Each row below holds a small network's activations on one input, seen along a few directions.
In each table, some parts of the input vary, and every possible input appears once, in random order.
A made-up example of a description, with smaller parts first: one of 8 places around a ring, together with either a single point or one of 11 places around a ring or (one of 3 separate values, together with one of 4 places along a line).
Shared parts are said once, and a part with two or three values counts as separate values.
In the rows, zero is written as 128.

Other details of the inputs vary at random and push rows far along two fixed directions, the same in every table; ignore that.

A family of inputs:
x1: [135 111 142 123  94 153 128 136  85 137 130 121]
x2: [126 108 124 104  99 149 126 141  92 150 123 112]
x3: [105 132 137 118  84 136 114 148 102 136 140 132]
x4: [121 116 144 128  88 148 119 137  90 127 137 122]
x5: [141 142 130 150 142  85 109 110 156  97 110 150]
x6: [ 97 131 161 124 113 143 134 142  85 133 118  74]
x7: [138 156 129 142 138  89 110 107 161 103 107 153]
x8: [ 71 119  94 160 199 174 171 133 177 142 227 155]
x9: [139 144 112 150 145  89 108 105 144  99 108 129]
x10: [120 110 134 121  92 146 118 143  98 136 132 104]
x11: [176 146 114 124 154 120 136  95 135 114  94 139]
x12: [150 155 114 137 138 107 121  92 140  94 100 138]
x13: [120 123 142 113  82 153 126 135 103 134 131 118]
x14: [114 111 149 125  83 137 118 142 107 130 140 120]
x15: [113 113 159 131 101 121 102 167 118 159 140 135]
x16: [111 110 158 126  86 131 113 153 119 136 141 130]
x17: [ 91 123  81 143 187 198 195 119 169 127 218 138]
x18: [ 88 133 167 129 110 132 128 147  94 135 124  80]
x19: [100 121 133 121  93 131 106 147  98 142 138 126]
x20: [114 131 131 113  87 148 120 143  93 134 134 126]
x21: [143 138  97 125 147 100 119 100 143 101  97 125]
x22: [117 113 168 130  95 124 109 162 119 151 142 146]
x23: [136 150 116 127 138  86 115 116 167 104 104 146]
x24: [179 132 116 131 157 116 135  98 130 108  97 136]
x25: [146 131 128 140 153  78 110 125 172 120 106 140]
x26: [125 100  96 145 203 209 208 116 160 140 213 135]
x27: [134 157 117 135 141  85 110 116 159 104 107 154]
x28: [156 148 133 128 182 110 150 103 124 114  78  88]
x29: [139 151 106 127 135  91 120 106 155  97 103 136]
x30: [162 144  98 117 144 110 136 100 141 105  92 130]
x31: [118 114  82 130 202 209 209 122 163 147 211 139]
x32: [140 149 128 135 136  89 115 108 169 103 103 145]
x33: [143 150 119 134 132  95 120  97 157  96 102 135]
x34: [110 112 140 126  89 134 112 147 107 138 138 109]
x35: [141 157 120 142 135  95 115  97 149  96 105 143]
x36: [131 112 133 124 100 150 121 141  84 145 128 111]
x37: [134 105 132 116  98 151 126 142  92 145 126 103]
x38: [107 109 150 111 100 120 108 166 126 164 135 136]
x39: [111 127 159 120 119 149 143 141  79 143 112  73]
x40: [100 113 142 114  94 126 106 157 118 149 136 128]
x41: [159 151  99 125 146 109 130 100 133 105  95 138]
x42: [175 132 106 133 165 114 130 103 130 117  97 126]
x43: [163 150 111 132 144 113 131  91 135 104  95 137]
x44: [116 119 165 115  89 129 116 159 132 157 137 142]
x45: [ 79 117 102 172 198 176 171 134 178 137 230 146]
x46: [ 86 119 105 146 194 174 185 144 197 151 224 162]
x47: [134 118 139 108  88 158 134 134  98 143 125 117]
x48: [ 88 125 118 161 194 177 180 135 191 149 227 168]
x49: [140 144  98 133 150  99 114 100 135 101 100 133]
x50: [144 144 121 149 139  91 114 100 144  90 108 140]
x51: [110 127 154 116  94 124 110 167 121 158 139 150]
x52: [179 139 114 116 151 120 141  95 143 114  90 132]
x53: [136 141 122 135 156  75 104 124 163 125 105 157]
x54: [178 126 105 125 161 113 134 103 138 117  93 118]
x55: [108 111 149 127  92 127 106 158 118 145 139 119]
x56: [143 122 132 100 101 157 132 145  87 153 124 128]
x57: [117 117 135 128  95 145 112 142  90 136 135 112]
x58: [151 131 138 139 146  80 116 120 172 112 106 150]
x59: [ 85 132 176 130 113 125 123 157 105 142 125  89]
x60: [ 93 128 185 127 120 119 125 166 113 156 124  98]
x61: [154 139  96 128 156 106 123  99 129 111  95 132]
x62: [102 114 132 114  90 132 111 147 106 142 135 118]
x63: [140 104 128  95 107 153 130 144  91 159 119 114]
x64: [124 109 143 120  86 149 124 138  99 128 134 114]
x65: [137 105 141 115  91 154 133 136  93 137 127 113]
x66: [166 135  99 120 166 113 130 103 130 122  95 135]
Description of these inputs: one of 6 places along a line, together with either a single point or (one of 2 separate values, together with one of 5 places around a ring).
Changing only the place on the line of 6 turns x20 into x51. The same change can be made to x13. Which row results?
Answer: x44
Which other rows does x20 become when the choice among 2 separate values takes its other values? List them by row number.
Answer: x17
Which other rows does x61 become when the choice among 2 separate values takes its other values? List them by row number.
Answer: x2
Start at x11 and move only the place on the line of 6, one step at a time. The first step leads to x43. Which rows follow, in order?
Answer: x12, x35, x7, x48
Which other rows agree with x62 in the place on the line of 6? List them by row number.
Answer: x3, x9, x14, x18, x19, x29, x33, x34, x35, x50

A family of inputs:
x67: [132 132 119 131 149 123 135 123 142 126 128 130]
x68: [125 125 132 121 120 137 128 134 111 137 128 124]
x69: [118 125 139 129 113 131 122 136 122 133 134 126]
x70: [135 130 111 133 136 126 128 118 145 119 136 146]
x71: [121 122 141 127 115 130 124 139 124 133 134 126]
x72: [116 124 134 131 114 130 121 136 116 130 134 124]
x73: [135 119 120 118 107 144 128 128 113 131 131 129]
x74: [133 130 119 134 151 126 135 119 138 126 128 128]
x75: [119 127 139 122 114 131 125 138 124 135 132 130]
x76: [128 122 139 127 119 137 129 134 112 133 129 122]
x77: [124 137 122 135 142 123 133 119 144 118 132 136]
x78: [133 133 123 130 147 125 138 120 144 124 128 134]
x79: [115 127 133 124 114 131 122 137 120 134 133 129]
x80: [137 128 113 131 138 125 129 120 147 122 135 147]
x81: [132 118 128 119 109 136 123 137 124 138 134 140]
x82: [117 127 137 131 112 132 122 133 119 130 134 125]
x83: [125 120 129 123 117 138 130 131 111 129 128 113]
x84: [127 132 125 136 144 122 132 121 148 122 132 133]
x85: [134 131 118 135 151 128 135 117 134 124 127 127]
x86: [125 133 119 131 146 121 132 122 145 123 131 135]
x87: [124 123 134 119 119 133 127 139 119 140 129 127]
x88: [127 121 134 126 121 136 127 135 111 135 129 121]
x89: [126 125 133 122 120 135 127 138 115 139 128 122]
x90: [115 128 132 126 113 132 122 135 117 131 133 128]
x91: [133 135 116 132 144 132 141 114 136 116 127 122]
x92: [128 121 140 126 119 135 129 136 116 135 129 123]
x93: [132 129 120 133 150 123 134 121 143 127 128 129]
x94: [135 132 122 136 149 129 137 116 136 122 128 128]
x95: [115 126 133 130 114 131 120 135 117 132 134 124]
x96: [135 131 123 135 149 127 137 118 140 124 128 129]
x97: [125 123 132 123 114 141 131 129 114 130 128 115]
x98: [122 124 135 122 118 131 124 141 122 139 130 125]
x99: [130 131 125 135 146 123 134 121 147 124 130 132]
x100: [133 131 125 134 148 124 136 120 145 125 129 131]
x101: [128 127 137 125 119 139 129 135 113 135 129 123]
x102: [122 125 139 121 115 133 127 138 124 137 130 129]
x103: [127 120 141 125 118 133 128 138 121 136 130 124]
x104: [119 125 135 124 116 129 122 141 122 137 132 126]
x105: [129 129 121 134 148 121 132 123 146 126 129 131]
x106: [120 127 139 125 114 131 124 139 124 135 133 127]
x107: [124 132 119 138 145 121 129 120 143 120 132 131]
x108: [131 134 124 133 146 123 135 123 147 124 130 133]
x109: [134 135 121 132 148 130 139 116 135 121 127 132]
x110: [143 126 112 128 141 128 133 119 144 126 132 145]
x111: [171 150 139 110  99  51  77 114 120 105  34 127]
x112: [125 137 122 137 143 123 132 121 144 118 133 133]
x113: [118 125 138 132 112 131 123 135 118 128 135 125]
x114: [125 119 137 124 120 131 126 139 119 138 130 123]
x115: [134 128 120 135 151 125 136 120 137 123 128 128]
x116: [124 130 120 139 145 120 130 121 142 118 133 131]
x117: [126 131 120 135 147 120 130 122 146 124 132 132]
x118: [134 134 123 132 147 125 137 122 144 125 129 131]
x119: [116 129 132 128 114 131 121 137 117 132 134 125]
x120: [124 122 128 122 116 139 129 130 112 132 128 114]
x121: [118 124 140 130 113 130 123 137 121 130 134 126]
x122: [124 135 118 136 145 121 130 122 143 120 132 132]
x123: [137 120 126 121 112 142 125 132 113 136 132 136]
x124: [127 129 121 136 147 119 131 123 145 121 132 131]
x125: [125 124 133 120 120 135 128 136 115 139 128 125]
x126: [130 133 111 128 145 131 139 113 134 117 126 124]
x127: [172 145 141 115 100  50  76 115 120 103  35 123]
x128: [123 138 120 137 141 124 133 117 141 116 133 135]
x129: [117 130 136 129 112 133 124 135 118 130 134 126]
x130: [128 126 138 123 118 136 129 137 116 137 129 123]
x131: [125 126 131 119 113 141 133 129 113 129 128 118]
x132: [127 126 132 124 121 137 127 136 111 137 128 122]
x133: [137 119 126 119 112 140 126 134 117 138 132 137]
x134: [127 126 137 121 118 137 130 135 116 137 128 126]
x135: [126 122 133 124 114 140 132 130 113 128 129 114]
x136: [124 125 127 121 116 140 130 132 111 131 128 114]
x137: [134 131 110 135 135 127 128 116 142 117 137 145]
x138: [131 129 126 136 146 122 135 123 146 122 130 132]
What is each input in this table made of?
Answer: one of 8 places along a line, together with either a single point or (one of 2 separate values, together with one of 4 places along a line)
Changing only the place on the line of 8 turns x134 into x75. The same change can be made to x115. Which row results?
Answer: x124
Changing only the place on the line of 8 turns x136 into x89. The same change can be made to x120. Which row results?
Answer: x74
Which other rows does x132 become when the choice among 2 separate values takes its other values? List them by row number.
Answer: x101
Start at x103 and move only the place on the line of 4, one step at a time. The first step leads to x100. Which rows follow, in order?
Answer: x118, x78
Which other rows agree with x122 in the place on the line of 8? List them by row number.
Answer: x69, x70, x77, x79, x107, x112, x116, x121
Start at x73 and move only the place on the line of 8, one step at a time. The first step leads to x123. Which rows follow, in order?
Answer: x133, x110, x81, x80, x70, x137

A family of inputs:
x139: [127 115 144 120  91 141 122 142 109 142 134 128]
x140: [130 141 123 144 142  96 113 113 145 105 107 126]
x141: [150 137 117 129 158 118 137 109 142 117 106 117]
x142: [113 124 142 116 100 144 129 137  93 133 127 109]
x143: [140 137 122 137 162 108 131 112 135 115 102 108]
x144: [152 138 100 129 147 123 133 100 129 107 112 133]
x145: [ 82 105 101 151 210 210 209 131 161 147 231 121]
x146: [136 144 115 131 144 104 122 117 155 115 116 136]
x147: [138 143 122 131 150 107 126 114 154 120 114 140]
x148: [105 123 153 125 106 129 115 152 108 149 131 121]
x149: [123 125 153 118  98 141 123 149 110 145 132 127]
x150: [123 120 151 122  95 140 121 143 111 142 134 122]
x151: [126 115 136 113  98 139 115 147 106 151 133 140]
x152: [119 119 135 114  92 135 117 150 113 146 135 131]
x153: [116 120 155 120 101 135 123 151 108 141 132 124]
x154: [136 139 129 146 148  99 121 112 145 109 111 124]
x155: [121 118 142 113  96 137 120 148 111 151 131 135]
x156: [143 148 114 130 146 119 134 101 135 106 107 123]
x157: [132 137 121 136 140 100 120 112 149 103 110 132]
x158: [140 136 129 137 143 100 125 110 147 106 110 130]
x159: [ 84 103  84 157 193 214 193 129 170 143 250 153]
x160: [120 116 137 119  88 141 117 144 111 139 135 130]
x161: [159 128 105 127 157 121 134 107 135 118 109 128]
x162: [156 132 112 126 152 116 136 108 138 117 101 122]
x163: [115 122 144 120  91 140 116 145 112 139 135 124]
x164: [147 142 107 129 144 120 137 101 134 107 108 128]
x165: [130 138 124 132 154 102 127 116 152 116 115 138]
x166: [124 115 129 113  93 137 112 149 107 147 137 136]
x167: [128 119 146 117  95 141 124 148 109 145 132 133]
x168: [112 124 156 128 105 133 119 152 105 143 132 118]
x169: [133 147 118 140 151 110 129 104 130 104 105 114]
x170: [153 134 112 133 149 116 129 113 145 115 120 149]
x171: [103 123 145 125 101 127 112 154 110 144 135 117]
x172: [132 111 139 120  93 143 117 141 104 143 137 133]
x173: [130 140 118 132 146  97 122 118 152 110 114 133]
What is each input in this table made of?
Answer: one of 5 places along a line, together with either one of 2 separate values or one of 5 places around a ring
Start at x144 and move only the place on the line of 5, one step at a time. The first step leads to x164. Which rows follow, in order?
Answer: x156, x142, x169
Start at x150 and move only the place on the ring of 5, one step at a time. The first step leads to x163. Which rows follow, in order?
Answer: x146, x147, x149
Which other rows does x169 become when the choice among 2 separate values takes its other values? List them by row number.
Answer: x143
Start at x172 and move only the place on the line of 5, one step at a time. The first step leads to x139. Which rows follow, in order?
Answer: x150, x158, x154
